Each row has a name. Each question is about the rows just above it.

J57: [ 84 198  83 106 136]
J300: [165 145 118 140 130]
J49: [106 128  99 127 107]
J495: [109  74 135 161 117]
Move every entry of [ 84 198  83] by -1 step of 1. : [ 83 197  82]
Right after [135] comes : [161]
Shift each entry of [106] by -1 times 1: : [105]
Which entry of J49 is missing from [128 106  99 107]? : [127]
Right after [74] comes : [135]

J697: [ 80 159  88  89 108 181 138 117 103 117]
J137: [103 115 109 178  76 141 150  97  88 119]
J421: [145 115 109 178  76 141 150  97  88 119]
J965: [115  80 174  86 128  79 134 115 145 123]
J186: [ 80 159  88 149 108 150 144  71  82 125]
Shared by J697 and J421: : [88]
Shift each entry of [88] by -1 times 1: : [87]
[115] with -1 step of 1 on every entry: : [114]
Which entry of J697 is missing from [181  88 159 117  89 138 117  80 103]? : [108]

J707: [138 130  58 101  85 119 120 167]
J412: [ 71 134 148  89  89 139 118  75]
J648: [106  98 148 108  93 141 135  71]
J639: [169  90 113 132 119  97  78 167]
J967: [104  74 143 169 130 171 159  82]
J575: [104  74 143 169 130 136 171 103]
J415: [131 126  59 101  86 105 124 118]
J657: [171  88 119 130 125 106  77 167]
J534: [119 145 166 104 105 152 150  90]
Shared by J534 and J967: : [104]
The entry that follows [135]: : [71]
Shared by J967 and J534: : [104]

J563: [128 131 114 137 125 118 132 124 136 124 135 131 118 119 129 129 123]
J956: [136 119  65 149 151 102 151 155 159 137  94 172  45  97 136 124 137]
J913: [131 124 111 149 122 119 143 144 142 153  85 171  38  78 130 117 145]
J933: [131 124 111 149 122 119 139 144 142 120 111 145 109 108 117 119 132]
J97: [136 119  90 149 133 107 154 146 138 136  93 148  80 101 146 123 122]
J818: [127 127  59 149 140 107 151 150 155 138  90 164  40  89 133 124 139]
J428: [143 120  82 157 137 102 159 152 145 138 100 161  62  90 145 126 124]
J986: [126 135 118 149 119 118 131 140 135 124 124 133 117 109 115 118 128]
J853: [131 129 118 147 117 119 144 136 137 118 112 149 106 108 131 126 125]
J277: [128 124 101 148 124 110 148 141 140 130  97 145  93 104 139 121 124]
J363: [131 124 111 149 122 119 139 144 142 120  85 171  38  78 130 117 145]
Move every entry of [118 132] by -1 step of 1. : [117 131]
Whose row is [126 135 118 149 119 118 131 140 135 124 124 133 117 109 115 118 128]? : J986
[131 118 119] with +1 step of 1 on every entry: : [132 119 120]
Shuffled J913 with one entry gone: [ 85 145 111  78 144 117 124 131 130 149 122 119 153  38 171 143], missing : [142]

J297: [127 147 156 128 108 124 114 125 126 132 123 127 130 131 127 136 133 127
 124 125 119  97 117 131 135 127 124 156 108 124 128 133 124 128 126 128
 132 150]
J838: [128 126 130 129 123 128 150 141 130 126 130 134 126 127 126 126 138 155
 129 127 107 124 130 131 125 124 131 109 135 129 131 113 125 129 120 113
 127 138]
J616: [127 129 136 130 122 128 127 157 129 130 127 129 124 127 127 127 127 138
 129 132 116 132 123 135 133 132 130 114 124 127 129 126 128 124 124 128
 126 148]
J702: [128 116 129 128 115 125 141 131 128 134 131 124 115 126 127 133 125 125
 126 133 134 120 128 130 130 138 126 116 129 126 122 121 126 123 127 116
 125 133]
J253: [126 142 135 127 111 127 118 185 125 130 122 128 132 126 128 105 126  66
 127 134 121 125 129 131 112 121 125 142 128 128 124 129 132 131 141  79
 123 124]
J35: [128 147 179 128 118 124  61 140 125 132 118 127 122 128 128 107 132  65
 125 137  73 100 122 115 129 131 131 168 114 127 127 138 130 131 127 115
 116 168]
J797: [126 133  77 130 127 125  87 157 128 135 128 125 136 127 130 123 129  67
 131 141  85 174 113 127 117 131 124 129 139 127 131 127 119 128 125  96
 118 131]
J437: [126 110  68 126 125 126 126 166 127 124 133 127 142 122 125 126 132 115
 130 123  93 135 132 120 113 124 126 111 130 124 133 125 130 130 133  74
 118 126]
Whose row is [128 116 129 128 115 125 141 131 128 134 131 124 115 126 127 133 125 125
 126 133 134 120 128 130 130 138 126 116 129 126 122 121 126 123 127 116
 125 133]? : J702
Whose row is [128 147 179 128 118 124  61 140 125 132 118 127 122 128 128 107 132  65
 125 137  73 100 122 115 129 131 131 168 114 127 127 138 130 131 127 115
 116 168]? : J35
Move every entry of [132 115] by +1 step of 1. : [133 116]
Where do [126 142 135 127 111 127 118 185 125 130 122 128 132 126 128 105 126  66
 127 134 121 125 129 131 112 121 125 142 128 128 124 129 132 131 141  79
 123 124] appear? : J253
[127 147 156 128 108 124 114 125 126 132 123 127 130 131 127 136 133 127
 124 125 119  97 117 131 135 127 124 156 108 124 128 133 124 128 126 128
 132 150] is in which row? : J297

J578: [142  62 123 145 183  74 126 174]
J583: [142  62 145 145 183  74 126 174]
J632: [139 111 137 146 187  78 121 134]
Where do [142  62 145 145 183  74 126 174] appear? : J583
The entry that follows [139]: : [111]
[ 74 126] with +1 step of 1 on every entry: : [ 75 127]

J109: [148 181 126 128 103]
J633: [122 180 149 140 118]
J268: [110 137 128 141 129]
J717: [113  78 150 170  99]
J564: [160 123 180 182 108]
J593: [131  98 141 180 115]
J181: [131  98 141  53 153]
J29: [181 155 125 138 186]
J983: [181 139 197 171 132]
The one value in J564 and J633: : [180]
Right after [139] comes : [197]
Which value is in both J29 and J983? : [181]
Shuffled J268 with one entry gone: [137 141 110 129], missing : [128]
The entry that follows [155]: : [125]
Which entry of J633 is missing from [140 149 118 122]? : [180]

J626: [ 68 101  60  49  72 120 132 141 129 166 153 179  47 171 178 172  72 127
 181  91  70 157 128 156 129  66 138 157  75 173  58 148  51 157 126  53]
J559: [ 68 101  67  55  75 118 127 132 121 157 146 167  56 161 167 162  77 122
 166  91  69 150 123  81 126  65 131 152  76 158  60 142  58 147 117  58]
J222: [125 101  64  53  73 118 128 133 125 160 147 172  53 163 169 165  76 125
 171  93  71 151 124  83 127  66 134 151  77 164  61 142  56 150 119  57]
J402: [ 65 100  60  48  71 119 133 146 130 172 161 180  46 178 182 174  69 126
 187  89  69 160 130  81 129  67 140 161  75 174  54 155  49 160 129  49]
J179: [151 156  99  92 117 184 150  55 131 110  54 157 118  88 130 177 169 183
  93 167  88 136 124 135 170  51 142 148  90 163 129  69 125 124  55 147]
J823: [173 146 170 184 164 132 119 108 125  89  96  87 185  86  80  89 167 128
  80 155 167  96 123 159 122 168 116 100 160  90 178  97 179 100 121 184]
J732: [147 146 142 133 145 147 152 155 152 153 151 155 139 153 154 154 144 149
 158 145 149 151 151 152 148 151 151 149 148 157 146 151 144 153 157 145]
J89: [149 149 100  86 119 180 152  60 127 112  56 195 110  87 137 178 166 176
  96 162  87 141 123 138 169  54 139 144  93 167 127  78 126 125  60 143]
J711: [ 87  85 128 133 116  65  96 183 113 136 183  64 109 156 122  79  70  66
 155  74 141 112 119 104  77 174 104 101 140  93 102 170 105 123 182  86]
J484: [149 151 146 149 148 152 155 160 158 159 159 159 145 161 159 158 147 153
 163 149 152 155 156 152 152 154 156 157 150 160 148 156 146 159 161 147]
Which entry of J823 is missing from [ 97 155 146 173  86  80 116 122 125 100 100 119  90 128 123 121 159 167
 108 132 185 170 184 160  80  89 164  96 178  87 168 184  96 167  89]? : [179]
Shift each entry of [46] by -1 times 1: : [45]
Whose row is [125 101  64  53  73 118 128 133 125 160 147 172  53 163 169 165  76 125
 171  93  71 151 124  83 127  66 134 151  77 164  61 142  56 150 119  57]? : J222
The entry that follows [177]: : [169]
Shift each entry of [ 69 125 124  55] by +1 times 1: : [ 70 126 125  56]
Where do [ 65 100  60  48  71 119 133 146 130 172 161 180  46 178 182 174  69 126
 187  89  69 160 130  81 129  67 140 161  75 174  54 155  49 160 129  49] appear? : J402
Shift each entry of [ 87 185] by -1 times 1: : [ 86 184]

J315: [202  70  52 143  47 146 156 146 144 208 148 139 181 107 135 151]
J56: [179 117  87 127  73 132 147 148 146 194 121 136 160 120 147 148]
J790: [190  99  73 133  71 137 160 144 146 201 130 137 170 200 137 150]
Which entry of J790 is missing from [190 144 146 137 137 200 160 137 201 133  71 130  73  99 150]? : [170]
J790 without one entry, shuffled: [133  99 137 190 137  73 170 137 200 150  71 160 146 144 130]. Gone: : [201]
The row with [179 117  87 127  73 132 147 148 146 194 121 136 160 120 147 148] is : J56
Move every entry of [71] by -1 step of 1. : [70]
Where do [190  99  73 133  71 137 160 144 146 201 130 137 170 200 137 150] appear? : J790
Right after [99] comes : [73]

J263: [150 169 168 111 109 137  99 117 102 108 168 109 121  40 201 123 173]
J491: [113 169 168 134 109 137  99 117 102 108  38 145 121  40 201 123  50]
J720: [131 107 176 135  97  70  72  76  69  69 146 180 114 172 105 123 141]
J550: [138 154  88 128 159 120 172 186 195 218 100  80 138 110 163 142 110]
Right after [111] comes : [109]
The one value in J720 and J550: : [172]
The entry that follows [176]: : [135]
Which entry of J263 is missing from [ 40 168 173 117 150  99 121 169 102 108 111 109 123 109 201 168]? : [137]
Which entry of J263 is missing from [201 111 109 137 123 109 173  99 168 108  40 168 150 117 102 121]? : [169]
What comes right after [80] in the named rows? : [138]

J494: [126 123 126 102 114 112  91 134 129 127 164]
J638: [128 127 126 126 124 128 126 124 129 127 147]
J237: [128 127 126 138 134 128 140 124 129 127 131]
J166: [126 123 126 102 114 112 157 134 135 127 164]
Whose row is [126 123 126 102 114 112  91 134 129 127 164]? : J494
The row with [126 123 126 102 114 112 157 134 135 127 164] is : J166
Whose row is [128 127 126 126 124 128 126 124 129 127 147]? : J638

J42: [176 115 157 162 152  82  82]
J977: [185 190 158 179  48 112 113]
J101: [185 190 158 179 131  72  98]
J261: [209 177 197 102 193 115 146]
J157: [191 176 160 168 139  54  66]
J130: [206 167 187  98 190 128 145]
J331: [131 114 168 106 167 168 177]
J919: [153 140 166 114 157 130 149]
J877: [184 181 176 147 160  89 159]
Shared by J261 and J42: : [115]
J877 without one entry, shuffled: [184 147 181 159  89 176]. Gone: : [160]
[82] with -1 step of 1 on every entry: : [81]
Which entry of J42 is missing from [152  82 176  82 115 162]? : [157]
Shift each entry of [176 147 160] by -1 times 1: : [175 146 159]
The entry that follows [112]: : [113]

J677: [143 180 146  68 149 128 188 136 151]
J864: [ 88  92 151 129  58 147 160  94 115]
J142: [180  99  94 185 151 150 117 140 160]
Which value is in both J864 and J677? : [151]
Right after [136] comes : [151]

